Each row below holds a small network's activations on one input, seen along a few directions.
In each table, some parts of the input vary, and every possible input appears once, in random order.
A made-up example of a description, with smaller parts first: one of 6 places along a line, together with either a single point or one of 11 places around a ring or (one of 3 separate values, together with one of 8 places around a ring).
Shared parts are said once, and a part with two or three values counts as separate values.
(in the rows, 128 means zero)

Rows:
R1: [111 121  76 161  73 147  41  79  98  98 151  69 145 108  85 132]
R2: [109  70 108 183 102 125  72  53 118  86 174  58 114  39 123 135]
R3: [154 132 189  81 187 130 208 144 145 113 102 186 160 170 208 125]
R4: [130 157 155  93 156 120 154 161 140 233 115 136 148 157 122 110]
R5: [155 138 151 106 173 105 206 182 130 144 101 232 120 156 187  92]
R6: [108 135 126  78 150 122 161 165 148 230 138 142 133 175 110 127]
R7: [106  86  63 178  87 107  59  98 120  68 156 110 107  47  94 136]
R8: [137 163 189  78 163 143 175 117 168 205 127  99 177 178 145 147]
R9: [126 154 186 105 172 144 161 148 152 224 122 113 159 170 132 137]
R10: [157 122 109  78 157  84 196 180 129 137  97 245 114 152 153  94]
R11: [151 129 186 114 191 129 208 177 143 134 107 204 136 174 198 112]
R12: [100 150 114 171  77 154  28 105  93  70 156  80 152 102  95 143]
R13: [129 109 126  84 166 107 201 189 133 143 120 233 109 169 175 106]
R14: [166 108  81 190  38 214 174  96  95  77  75  67 132 146  66 111]
R15: [ 90 150 122 163 129 121  40 116 111  57 169 100 116  83 112 158]
R16: [171 152  84 146 111 143 111 130 134  66  85  93  51 121 100 173]
R17: [125  93  53 160  77 126  53  86 127  97 148  90 129  83  83 140]
R18: [ 99 122 149 158 125 112  44  85 124  91 157  79 121  82 129 158]
R19: [139 147 108  72 137  96 159 158 152 224 121 155 138 166  91 110]
R20: [128 141 170  88 172 105 207 165 128 130 112 206 129 162 199  96]
R21: [149 164 109 154  77 198 125 156 112  62  74 121  99 170  78 129]
R22: [112  84 142 160 118 118  64  56 124 116 168  62 131  63 135 150]
R23: [111  79 102 193  80 105  59  82 105  53 164  75 102  34 116 135]
R24: [108 166 174  79 152 119 165 142 143 217 131 115 150 167 135 116]
Question: What do these inputs look like to the network?
Answer: either one of 3 separate values or one of 9 places around a ring or (one of 2 separate values, together with one of 6 places along a line)
Question: Which other rows does R11 become when the choice among 2 separate values takes its other values? List them by row number.
Answer: R9

Rows:
R25: [110 136 125 108 130 115 140 150 130 182 138 152 149 144 118 111]
R26: [117  95 109 122 120 105  93  97 130 140 150 108 132  96 119 134]
R27: [134 152 159 107 136 147 161 133 129 134 117 126 141 163 145 123]
R28: [113 131 157 145 137 141  88 116 126 117 145  91 141 114 131 150]
R29: [126 106  99 157 120 119 118 127 108  35 133 163 103  92 146 127]
R30: [118 125 149 141 135 106 101 100 134 127 151  99 125  86 140 139]
R31: [129 149  92 134 108 128  82 129 123 116 128 111 112 125  96 145]
R32: [145 121 119 158  98 163 128 103 127 104 115  96 137 128 110 129]
R33: [125 133 163 116 166 102 153 127 144 160 141 139 128 127 161 128]
R34: [126 107 122  94 151 102 144 134 147 172 143 145 139 131 142 121]
R35: [117 143 172 116 164 139 139 137 137 152 131 135 141 151 154 141]
R36: [146 112 127 129 139 111 154 157 117  75 109 204 108 129 170 106]
R37: [147 126 117 119 125 134 171 157 127 143 101 147 107 146 113 118]
R38: [123 136 144 140 106 150 112 108 124 101 130  84 138 134 122 135]
R39: [107 123 106 141 107 123  89 114 113 150 151 110 142 109  97 116]
R40: [155 136 136 123 130 152 177 132 127 135  96 135 145 157 135 121]
R41: [134 160 116  99 137 120 130 161 140 147 110 153 117 155 106 130]
R42: [132 113  92 155  97 146 124 122 120 113 115 106  99 117  98 129]
Question: What do these inputs look like to the network?
Answer: one of 2 separate values, together with either a single point or one of 8 places around a ring
Question: Changing only the choice among 2 separate values turns R40 into R32. The same change can be made to R33. Which row results?
Answer: R30
Question: Which other rows does R31 become when the choice among 2 separate values takes its other values? List them by row number.
Answer: R41

Rows:
R43: [138 159 106  98 138 139 154 184 130 137  98 188 120 186 120 127]
R44: [129 140 124 103 165 126 139 178 127 118 113 191 122 157 144 136]
R45: [127  97 108 185  99 150 121 109 109 100 125 108 115  96 110 121]
R46: [109 161 131 124 111 150  88 115 135 150 146  78 162 145  96 142]
R47: [ 85 141 146 125 132 111  76 103 128 137 176  96 147 109 128 140]
R48: [106 151 174 140 152 115  66  93 137 133 163  85 143 104 143 155]
R49: [134 127 110  87 126 119 148 139 148 220 123 132 151 159 100 112]
R50: [113 109 149 148 129 117  87  98 130 101 157  87 123  87 146 153]
R51: [140 100  85 164  87 161 117 106 114  88 119 107 126 121 100 123]
R52: [127  84 100 168 114 151 106  96 117  70 135 114 127  90 128 144]
R53: [129 120 143  98 172  81 126 119 153 199 148 130 129 114 148 136]
R54: [119 111 129 149 117 148  86  95 109 108 142  99 149 111 132 138]
R55: [152 145 156  81 150 138 231 170 144 164  91 191 157 202 162 100]
R56: [114  76 105 158 102 118 105 102 114  76 147 124 112  81 131 120]
R57: [124 150 132 117 145 127 162 194 128 143 110 185 105 153 124 118]
R58: [122 125 130 110 138 108 153 140 140 226 133 131 136 131 107 109]
R59: [104 109 123 141 115 119  85  93 105 112 160 109 132 103 141 125]
R60: [123 110 121  90 154 105 135 132 149 202 142 133 152 129 123 133]
R61: [111 109 123  86 149  80 133 128 141 204 155 146 135 121 130 111]
R62: [136 136 130 144 102 165 110 101 120 119 116  59 123 136 106 144]
R63: [139 143 119  90 142 128 157 124 155 215 116 102 128 154 107 141]
R64: [109 133 121  94 156  97 143 180 131 121 132 197 105 141 149 117]
R65: [113 120 134 164 100 144 107 115 109 133 137  89 133 110 109 122]
R66: [139 114  84 164  91 128  77 104 103  55 123 129 119  89 110 126]
R67: [145 109 102 163  98 168 130 101 126  82 111  73 101 117 101 149]
R68: [151 167 137 101 143 147 164 179 133 134  83 164  96 184 122 136]
R69: [155 133  92 156  70 142 104 117 116  66 101  88  93 110  77 130]
R70: [152 136 186  90 194 106 214 154 152 141 117 187 135 153 209 119]
R71: [132 138 155 103 171  97 137 184 144 115 120 186  97 136 160 130]
R72: [139 132 169  84 175 105 213 153 132 148 120 207 141 164 195  89]
R73: [154 126 182  87 173 126 219 167 140 144 101 198 159 177 185 100]
R74: [146 125  71 156  63 136  92 122 108  69 113 118 116 113  79 114]
R75: [101 149 147 134 142 142  73  99 128 134 159  88 165 119 126 156]
R76: [131 128  80 177  85 128  97 116 103  80 126 118 105  88  94 122]
R77: [158 153 179  82 157 145 240 166 152 159  80 163 134 198 165 118]
R78: [144 148 171 105 166 133 233 165 133 170 102 191 144 173 173  99]
R79: [102 163 153 154 128 140  89 109 120 161 150  84 150 124 108 134]
R80: [120 168 160 128 115 157  97 110 139 146 127  51 141 143  95 151]
R81: [117 107  77 151  88  97  82 109 108  58 147 134 103  74 116 120]
R82: [137 111 109 162  98  98  75 108 122  52 132 120  95  67 124 131]
R83: [126  86 121 170 128 123 102  91 131  67 145 108 104  71 150 152]
R84: [124 128 101 140  98 159 101 104 115 122 136  88 146 136 107 134]
Question: Changing only one part turns R76 into R69. The same change can be made to R78. Which row results?
Answer: R77
Question: What do these inputs look like to the network?
Answer: one of 6 places along a line, together with either one of 3 separate values or one of 4 places along a line
Question: Which other rows does R57 become when the place on the line of 6 takes its other values? List them by row number.
Answer: R43, R44, R64, R68, R71
Question: Which other rows does R70 become when the choice among 3 separate values takes its other values? List them by row number.
Answer: R53, R71
Question: A walk changes only the place on the line of 4. It starts at R75 and steps to R54. List the rest of the walk in order.
Answer: R52, R66

Rows:
R85: [164 136 122 120 102 163 183 158 117 104  79 161 131 167 125 101]
R86: [ 93 124 191 111 157 111 108 100 141 134 171 100 148 112 173 135]
R87: [123 106 107 132 118 123 110 103 143 186 143  78 135 112 101 137]
R88: [105 125 129  97 152  92 125 153 132 205 152 146 142 128 118 110]
R89: [117 104  76 161  80 112  71  92 106  59 144 116 128  80 111 122]
R90: [139 143 171  89 171  97 141 131 158 183 119 126 119 134 144 146]
R91: [143  88  71 158  95 129 123 116 120  96 117 123  98  99 106 123]
R92: [139 153 155  97 125 152 165 145 134 193 105 115 162 178 113 113]
R93: [104 115 106 127 119 107  80  91 131 169 169  88 141  86  99 137]
R94: [131 142  95 105 120 114 143 179 115 119 111 199 102 159 126 107]
R95: [116 125 180 101 166 127 178 128 130 184 139 145 172 153 170 117]
R96: [164 124 138 115 172 124 175 154 137  85 102 193 114 144 189 129]
R97: [123  98  69 154 100 110  93 104 107  80 141 132 105  75 104 123]
R98: [140 158 120 176 106 145 118 125 110  65 109 111  89 111 116 135]
R99: [ 89 139 153 156 129 155  60 113 124 143 155  71 144 112 110 161]
R100: [153  89  82 150  88 158 141 108 121  88 101 111  97 122 101 126]
R101: [153 128 108 157  90 165 140 119 116  60 102  91 102 132 106 141]
R102: [122 183 139  76 156 135 145 169 148 183 114 147 145 193 110 136]
R103: [131 148 142 129 113 158 126 105 139 150 127  46 138 142 100 153]
R104: [109 119 117 184 108 159  72 131  99  51 128 117 108 100 113 149]
R105: [166 126 137 118 154  99 157 147 139  95  95 171  84 120 161 135]
R106: [110 139 140 144 112 138  42  90 126 127 165  67 164 109 107 150]
R107: [119 180 155 148 127 142 105 110 133 155 136  67 123 123 109 146]
R108: [116 108 155 141 140 112 123 117 119  46 147 144 113 102 185 124]
R109: [114 125 148 109 162  93 140 135 156 189 151 133 125 117 137 136]
R110: [122 134 171 123 139 141 176 124 132 194 129 128 176 161 137 100]
R111: [127 119 105 172  92 142  55 106 101  38 137 111 128 101 110 136]
R112: [100 122 112 133  99 108  58  78 131 146 173  72 164  89 108 137]
R113: [145 166 103 100 135 143 163 183 131  96  89 195 115 182 123 125]
R114: [138 106 113 136 144  97 154 150 137 101 126 180  89 101 150 126]
R115: [141 109 147 126 146 133 197 143 114  99 115 191 140 141 186 106]
R116: [124 107  93 122 132  97 137 168 114 119 128 193 106 112 129  99]
R117: [133 108 117 124 111 150 127  96 144 178 125  65 134 132  96 139]
R118: [137 139 171  89 189 120 158 139 154 170 127 148 147 157 173 139]
R119: [148 116 138 147 118 150 193 137 116 109 102 175 146 149 150  89]
R120: [110 160 131  81 140 108 128 163 133 207 136 150 135 172 114 119]
Question: What do these inputs look like to the network?
Answer: one of 2 separate values, together with either a single point or one of 8 places around a ring or one of 9 places around a ring
Question: Which other rows does R101 become when the choice among 2 separate values takes its other values? List them by row number.
Answer: R103
Question: Which other rows does R118 become when the choice among 2 separate values takes its other values? List them by row number.
Answer: R96

Rows:
R121: [100  99 135 119 148 106  87  92 144 153 181 101 166 108 130 137]
R122: [132 171 136 135 143 116 133 135 133  84 129 135  94 116 144 141]
R123: [121 143 181  98 158 130 207 140 155 226 134 108 188 162 155 121]
R124: [ 88 137 154 150 119 168  85 121 125 141 147  65 138 125 103 143]
R125: [148 141 119 142 110 164 114 102 135 121 100  91 140 138 102 152]
R126: [160 123 170  95 180 132 226 140 150 174 100 153 108 176 176 116]
R127: [ 99 135 166 103 133 113  85 102 129 138 157  88 160 127 141 140]
R128: [131 136 165 112 140 106  93 112 134 115 131 111 133 116 148 143]
R129: [160 120  81 122 102 129 148 129 129  95 101 113  98 125  97 128]
R130: [119 102 118 149 136 102 111 111 119 148 140 125 118  76 118 133]
R131: [130 130 138 159 129 153 125 146 125  84 116 106  86 121 119 158]
R132: [133 166 124  82 153 110 127 183 144 193 113 173 125 157 109 133]
R133: [129 123 147 120 125 123 119 130 109  69 129 160 140 132 175 120]
R134: [125 177 153 145 140 113 105 122 133 119 134 116 122 111 127 137]
R135: [123  95 100 137 137 103 138 126 122 115 130 143  90  79 136 135]
R136: [117  91 101 154 123 119 136 131  94 100 132 172 124  90 145 103]
R137: [121 137 153 166 126 157  96 132 128 119 120  86 114 115 105 149]
R138: [155 134 104 136 114 161 142 115 136  85  94 111 112 146 115 161]
R139: [137 107  89 143  98 109 141 127 135 110 117 130  84 106 115 126]
R140: [140 151  99  90 176 108 133 189 142 168 111 191  77 193 135 125]
R141: [124 142 102 112 158 117 129 191 116 145 113 225 119 208 141  90]
R142: [156 127  97 129  97 132 121 115 127 131 111  94 126 119  82 122]
R143: [102 115 111 137  86 123 104 100 130 168 156  91 132 115  95 114]
R144: [163 132 193  97 161 139 202 129 139 212  99 137 140 154 161 117]
R145: [127 127 101 113  87 144 109 103 121 156 142  72 149 132  79 116]
R146: [107 167 122  75 143 113 117 176 133 220 141 150 156 171 106 136]
R147: [138 119 188  99 145 140 239 147 134 139 101 190 163 161 165  89]
R148: [127  89 114 132 136 117 120 125 127  87 147 171 147 106 167 115]
R149: [116 141 121 125 104 176 102  92 130 145 129  68 163 147 100 144]
R150: [130 102  91 158  85 124 138 133 109  95 120 158 118 115 124  94]
R151: [129  99 132 128 152 100  95 106 151 133 154 123 142  92 138 141]
R152: [133 114 106 151  94 112 114 113 134 145 126 112 111 101  99 120]
R153: [ 93 175 155 135 132 120  96 112 129 143 161  94 147 123 122 134]
R154: [149 127 108 151  98 176 139 122 110  71 101 140 148 154 125 130]
R155: [135 129 148 103 141 108 121 125 136  82 125 130 104 122 167 149]
R156: [125 163 137 153 128 131 131 140 105  70 132 166 130 127 152 111]
R157: [125 123 141 175 114 170 123 152  96  70 121 134 120 131 127 127]
R158: [ 88 104 123 137 129 111 101  96 115 171 171 104 141  93 112 129]
R159: [152 114  84 138  87 143 144 135 104  80 107 141 134 133 108  96]
R160: [132  92 114 116 152 102 123 120 155 100 145 142 112  96 158 145]
Question: Changing only one part turns R131 into R157. The same change can be made to R140. Which row results?
Answer: R141
Question: What do these inputs look like to the network?
Answer: one of 4 places along a line, together with either one of 2 separate values or one of 8 places around a ring
Question: Which other rows does R127 become when the place on the ring of 8 takes its other values? List them by row number.
Answer: R121, R124, R143, R145, R149, R153, R158
Question: List by row number the other rows that have the place on the line of 4 in common with R125.
Answer: R128, R130, R132, R134, R137, R142, R144, R151, R152
Question: Which other rows does R144 become when the place on the line of 4 takes its other values? List them by row number.
Answer: R123, R126, R147
Question: A walk changes only the place on the ring of 8. It starts at R150 and steps to R159. List the rest of the walk in order.
Answer: R154, R157, R156, R133, R148, R136
